m =
[[ 21.4  20.3  28.5   6.5  13.7  37.6   0.1  28.9  -1.1]
 [ 28.0   5.2  -7.4  -7.1 -12.4  -6.5 -27.5 -28.7   3.4]
 [ -2.0   5.4 -18.0  18.4   3.8 -15.7 -12.3   5.7  -8.3]
 [ 23.3   3.6  -3.4 -14.6 -16.5 -10.5 -24.2 -10.9   1.8]
 [  0.4  -8.9  28.1 -25.7   8.3  30.0 -28.6  30.5 -23.1]
 [-18.0  12.7 -16.9  15.7   3.0  -7.7   6.9  -3.9  -9.8]
 [ 27.5  23.7   1.0  18.2  25.6  17.6  10.6  -9.8 -18.0]
 [  1.4 -12.3  -7.2  21.2 -22.4 -22.0 -17.5 -12.9   3.3]
 [-23.6  14.8 -23.1  10.7  29.6 -12.8 -31.9  28.5  24.9]
 [ 25.9   6.8  12.4  -5.2  -4.3  28.5  -7.6   8.8 -22.3]
 [-43.3 -40.3 -34.5  37.9  37.8  39.4 -45.0  45.3  41.2]
 [-34.0   1.4  36.8 -32.7  11.4  30.6  12.8  21.3   4.4]]
m[0,0]	21.4
m[11,4]	11.4
m[9,3]	-5.2
m[10,5]	39.4
m[4]	[0.4, -8.9, 28.1, -25.7, 8.3, 30.0, -28.6, 30.5, -23.1]
m[3,4]	-16.5
m[5]	[-18.0, 12.7, -16.9, 15.7, 3.0, -7.7, 6.9, -3.9, -9.8]
m[9]	[25.9, 6.8, 12.4, -5.2, -4.3, 28.5, -7.6, 8.8, -22.3]
m[4,5]	30.0
m[7,1]	-12.3
m[2,7]	5.7
m[:, 7]	[28.9, -28.7, 5.7, -10.9, 30.5, -3.9, -9.8, -12.9, 28.5, 8.8, 45.3, 21.3]
m[8]	[-23.6, 14.8, -23.1, 10.7, 29.6, -12.8, -31.9, 28.5, 24.9]
m[3,1]	3.6
m[1,4]	-12.4
m[8,5]	-12.8
m[6,3]	18.2
m[5,2]	-16.9
m[11,7]	21.3
m[0,5]	37.6
m[11,8]	4.4
m[11,3]	-32.7
m[11,1]	1.4
m[3,7]	-10.9
m[11]	[-34.0, 1.4, 36.8, -32.7, 11.4, 30.6, 12.8, 21.3, 4.4]
m[3,0]	23.3
m[0,6]	0.1
m[0]	[21.4, 20.3, 28.5, 6.5, 13.7, 37.6, 0.1, 28.9, -1.1]
m[2]	[-2.0, 5.4, -18.0, 18.4, 3.8, -15.7, -12.3, 5.7, -8.3]
m[11,2]	36.8
m[3,8]	1.8
m[6,6]	10.6
m[2,6]	-12.3

grid =
0.2	2.5	1.5	2.2	2.4	0.7	1.9	0.0	1.3	1.1	0.3
0.8	-1.5	-1.0	-2.1	-2.0	0.2	-1.0	0.8	-0.7	-0.6	0.6
0.0	1.1	1.6	1.4	0.3	-0.8	-0.6	1.1	-0.7	2.0	0.5
1.0	-1.4	-1.5	-2.4	-1.4	1.1	0.1	0.2	0.2	-1.5	0.6
grid[0, -11] => 0.2
grid[-1, -3] => 0.2
grid[-1] => [1.0, -1.4, -1.5, -2.4, -1.4, 1.1, 0.1, 0.2, 0.2, -1.5, 0.6]
grid[-4, -9] => 1.5
grid[-1, -4] => 0.2
grid[-3, 7] => 0.8
grid[0, -6] => 0.7
grid[-3, -6] => 0.2
grid[2, -5] => -0.6
grid[3, -11] => 1.0
grid[2, -1] => 0.5
grid[-2, 4] => 0.3
grid[-1, 3] => -2.4
grid[-3, 3] => -2.1
grid[:, -5] => [1.9, -1.0, -0.6, 0.1]
grid[-3] => [0.8, -1.5, -1.0, -2.1, -2.0, 0.2, -1.0, 0.8, -0.7, -0.6, 0.6]
grid[-4, -10] => 2.5
grid[-1, -7] => -1.4
grid[-1, 9] => -1.5
grid[-2, -4] => 1.1
grid[-4, 4] => 2.4

B =
[[ 11.6  15.8   4.7   3.4   5.1  17.3]
 [ 12.5   1.4   3.5 -10.3 -18.0  16.6]
 [  2.4  -2.4  16.3  10.7   6.1  -5.6]
 [  7.1  18.5  10.2  21.1  25.2   0.7]
 [  7.0  -1.3   5.4  -9.6 -15.7   4.2]]
B[0, 0]: 11.6
B[1, 5]: 16.6
B[3, 3]: 21.1
B[3]: [7.1, 18.5, 10.2, 21.1, 25.2, 0.7]
B[2, 0]: 2.4
B[0]: [11.6, 15.8, 4.7, 3.4, 5.1, 17.3]
B[:, 0]: [11.6, 12.5, 2.4, 7.1, 7.0]
B[:, 1]: [15.8, 1.4, -2.4, 18.5, -1.3]
B[4]: [7.0, -1.3, 5.4, -9.6, -15.7, 4.2]
B[4, 5]: 4.2
B[1, 2]: 3.5
B[2, 1]: -2.4
B[4, 3]: -9.6
B[2, 4]: 6.1
B[0, 2]: 4.7
B[3, 0]: 7.1
B[1, 3]: -10.3
B[2, 3]: 10.7
B[0, 5]: 17.3
B[0, 3]: 3.4
B[3, 2]: 10.2

x =
-0.14	-0.12	-0.08	0.08	0.01	-0.03	0.02	-0.13	0.10	-0.13	-0.09	-0.16
0.00	-0.08	-0.10	-0.09	-0.06	0.24	-0.08	-0.10	-0.09	-0.13	-0.14	-0.09
-0.13	-0.11	-0.09	0.07	0.02	-0.05	-0.01	-0.11	0.09	-0.13	-0.07	-0.15
-0.03	0.00	-0.05	-0.06	-0.08	0.12	-0.03	-0.07	-0.05	-0.04	-0.16	-0.06
-0.17	-0.04	-0.09	-0.04	-0.05	-0.06	-0.09	-0.07	-0.12	-0.15	0.07	-0.01
-0.11	0.02	0.01	-0.05	0.00	-0.06	0.00	0.00	-0.06	-0.12	0.02	-0.05
-0.12	-0.08	-0.15	-0.04	-0.06	0.02	-0.02	-0.09	-0.04	-0.12	-0.03	0.04
-0.10	0.03	0.01	-0.06	-0.01	-0.05	0.00	0.00	-0.06	-0.12	0.03	-0.06
0.11	-0.06	0.09	0.07	-0.09	-0.07	-0.07	0.03	-0.03	-0.10	0.00	0.00
-0.13	-0.03	0.06	-0.01	0.03	-0.06	-0.02	0.02	-0.10	-0.10	0.01	-0.02
-0.09	0.05	-0.02	-0.08	-0.02	-0.05	0.01	-0.01	-0.04	-0.13	0.04	-0.08
0.01	0.06	0.08	-0.05	-0.16	0.02	-0.13	-0.05	0.00	-0.14	0.02	-0.07
-0.08	-0.12	-0.21	-0.04	-0.08	0.09	0.04	-0.10	0.04	-0.10	-0.11	0.08
Rows and columns are counted from 0.
(0, 0) -> -0.14
(4, 0) -> -0.17
(7, 10) -> 0.03
(11, 2) -> 0.08
(0, 1) -> -0.12
(7, 1) -> 0.03
(4, 7) -> -0.07
(0, 9) -> -0.13
(10, 8) -> -0.04
(8, 9) -> -0.10
(9, 1) -> -0.03
(5, 7) -> 0.00
(1, 8) -> -0.09
(4, 5) -> -0.06
(0, 7) -> -0.13
(6, 3) -> -0.04
(8, 5) -> -0.07
(1, 0) -> 0.00
(7, 3) -> -0.06
(2, 3) -> 0.07
(5, 4) -> 0.00
(0, 11) -> -0.16
(12, 11) -> 0.08
(9, 10) -> 0.01
(6, 0) -> -0.12
(9, 4) -> 0.03
(10, 0) -> -0.09
(2, 10) -> -0.07
(9, 11) -> -0.02
(4, 9) -> -0.15
(5, 10) -> 0.02
(7, 5) -> -0.05
(2, 8) -> 0.09
(6, 11) -> 0.04
(5, 6) -> 0.00
(12, 5) -> 0.09
(10, 3) -> -0.08
(5, 5) -> -0.06

W =
[[-38.1  16.7  -4.0  42.9 -24.3  59.0  42.7 -35.5  48.3]
 [  3.3  20.2  16.8  -4.6   0.8   2.4 -12.7  13.9 -10.8]
 [ 13.2 -24.7  25.1  33.5  11.7  10.2   7.0  25.2  12.4]]
W[0, 0]	-38.1
W[2, 0]	13.2
W[1, 0]	3.3
W[2, 1]	-24.7
W[0, 2]	-4.0
W[1, 7]	13.9
W[2, 7]	25.2
W[0, 4]	-24.3
W[1, 6]	-12.7
W[2, 4]	11.7
W[1, 4]	0.8
W[1]	[3.3, 20.2, 16.8, -4.6, 0.8, 2.4, -12.7, 13.9, -10.8]
W[2, 6]	7.0
W[2, 5]	10.2
W[1, 2]	16.8
W[2, 2]	25.1
W[:, 4]	[-24.3, 0.8, 11.7]
